A small network was trained on invented records. Each row is its activation on one of them, seen along a few directions.
Records have a field called SABEV. Each example row is followed by its value.
Other fields move the rows too, some of them a lot.
Strong random noise was added to every row along 3 fixed directions; ignore it. To show where, here is one row again and again, with new noise each time:
142, 98, -141, -22, 4, -19, -9, -88, -13, 97, -11, -21, 210, -131, -8, 25, -57, 146, -149, 32, 53, 24, -74, -176
156, 53, -92, -263, 225, -54, -142, -278, -150, -295, -63, -28, 110, -233, 3, 31, -98, 43, -66, 85, -215, -109, 112, -282
12, 88, 52, -191, -25, 55, -100, -209, -73, -103, 1, 1, -33, -175, 73, 31, 28, 81, 173, 80, -86, 44, -27, -231
159, -4, -158, -167, 155, -93, -127, -234, -127, -131, -116, 35, 173, -153, 22, 9, -156, 107, -104, 98, -106, -15, 66, -199
271, -109, -382, -21, 190, -229, -104, -177, -120, 61, -234, 110, 404, -52, -6, -25, -333, 199, -369, 110, 22, 40, 61, -88

326, -345, 64, -72, -12, -102, -99, -84, -212, 207, -275, 92, 105, 357, 268, 123, -303, 107, 8, -26, 59, 381, -57, -106
nusu
16, 137, 99, -204, 115, 25, -35, -79, -24, -136, 90, -109, 10, -193, -9, 3, 167, -4, -77, -36, -93, -115, 72, -249
nusu
428, -57, 108, 318, -220, 169, 235, 306, 34, 523, 38, -180, 161, 389, 131, 234, -100, 9, -169, -279, 285, 315, -421, -27
nusu
-110, 496, 168, -149, 315, 221, 163, 30, 72, -704, 458, -475, -156, -440, -368, 58, 423, -350, -93, -143, -443, -738, 174, -270
bev
89, 293, 18, -82, -64, 19, -21, -45, 39, 94, 55, -8, 131, -178, 38, 23, 106, 65, -109, -116, 115, 2, -46, -205
siz
-159, 147, 59, -92, -72, 104, 108, 84, 144, -3, 207, -24, -110, -147, -128, -31, 269, -13, 27, -26, -11, -95, -23, -70
zaf
-40, -174, -224, 163, -84, 14, 105, 164, 120, 79, -53, 147, -23, 176, -129, -60, -127, -9, -51, 21, 74, 34, -83, 302
zaf
58, 304, 146, 85, -161, 143, 164, 252, 157, 359, 334, -254, 57, -86, -22, 114, 260, 55, -154, -186, 234, 38, -234, -229
luves
-235, 154, 154, -2, -46, 202, 75, 62, 107, -266, 224, -128, -259, -104, -126, -14, 263, -164, 218, -23, -146, -238, -13, 37
laf
71, 159, 30, -84, 94, -15, 32, 63, 6, 4, 174, -166, 75, -151, -24, 41, 118, -28, -185, -73, -3, -98, -11, -212
luves
-142, -55, -198, -25, 229, -247, -31, -71, -82, -195, -124, 62, 145, -109, -191, -137, -136, 31, -209, 130, -91, -217, 260, 90
bev
130, 53, -289, 20, 221, -180, 21, 30, 45, 97, -4, -30, 352, -113, -154, -80, -51, 126, -534, -24, 64, -143, 79, -70
luves
190, 139, 104, 221, -117, 150, 189, 240, 159, 219, 213, -200, 18, 74, 11, 110, 66, -75, -117, -207, 112, 25, -257, -15
fot
273, 24, -382, -328, 443, -376, -317, -372, -225, -288, -281, 116, 414, -255, -31, -110, -260, 104, -505, 36, -152, -166, 371, -222
siz
38, 301, 234, 28, -56, 315, 211, 169, 172, -108, 334, -357, -119, -105, -61, 115, 317, -178, 15, -213, -78, -227, -180, -154
kozar
-135, -298, -311, 183, 119, -253, -84, -65, -100, -83, -279, 230, 91, 180, -72, -152, -311, 57, -58, 176, -50, -28, 198, 356
bev
64, -133, -267, -216, 138, -301, -316, -305, -165, -86, -373, 308, 232, -57, 146, -107, -284, 161, -118, 134, -2, 95, 250, -12
siz
249, 167, -47, -191, 386, -25, 69, -54, -45, -323, 138, -276, 197, -233, -129, 47, 62, -123, -450, -133, -240, -366, 135, -302
kozar
342, -139, -128, 241, 36, -76, 72, 153, 32, 265, -36, -45, 207, 218, 53, 91, -256, 0, -295, -127, 121, 121, -152, 100
fot
-8, 175, 401, -255, 56, 323, 33, -61, -12, -429, 237, -292, -308, -155, 39, 127, 314, -271, 301, -122, -309, -220, 6, -261
kozar
-431, -148, 109, -89, -340, 68, -14, -8, 67, 74, -6, 281, -371, 62, 56, -118, 137, 62, 531, 167, 62, 244, -48, 187
zaf
-177, -216, 61, -378, 336, -79, -290, -348, -237, -759, -155, 125, -304, -121, -8, -88, -73, -218, 324, 191, -509, -197, 370, 13
laf
3, -125, -85, 221, -163, -24, 7, 65, 62, 241, -152, 202, 43, 168, 116, -66, -116, 83, -2, 21, 225, 226, -81, 206
fot
-265, -325, -29, 53, -163, -62, -157, -122, -24, 19, -193, 309, -227, 208, 98, -167, -92, 39, 370, 173, 20, 239, 43, 327
laf

Here are new rows. What is SABEV for each?
-103, -20, -189, 92, 52, -53, 37, 80, 74, -34, 7, 20, 95, -41, -155, -74, 35, -4, -175, 41, 5, -149, 62, 148
laf
233, -557, -98, -12, 117, -243, -249, -174, -258, 34, -422, 304, 12, 339, 305, 12, -532, 27, 96, 111, -54, 369, 75, 209
fot
573, -222, 14, -59, 305, 14, -8, -25, -199, -216, -128, -185, 132, 280, 103, 237, -358, -160, -230, -178, -208, -23, -30, -166
nusu
263, 307, 173, -261, 409, 207, 98, -31, -19, -591, 296, -465, 4, -310, -172, 166, 230, -301, -242, -216, -427, -507, 114, -397
kozar
96, -186, 285, -189, 53, 92, -133, -141, -139, -257, -38, 15, -317, 93, 243, 118, -110, -171, 399, -2, -228, 84, 28, -47
fot
-203, 197, 78, 356, -261, 151, 288, 304, 221, 298, 206, -122, -24, 16, -186, -24, 209, -25, 39, -77, 240, -63, -192, 180
bev
9, 269, 268, 2, -130, 264, 104, 175, 117, 60, 328, -288, -146, -87, 3, 143, 314, -126, 128, -157, 39, -40, -187, -200
luves
107, 261, 324, 149, -190, 365, 273, 220, 181, 140, 342, -309, -155, 47, -12, 154, 311, -114, 124, -251, 64, -25, -311, -128
kozar
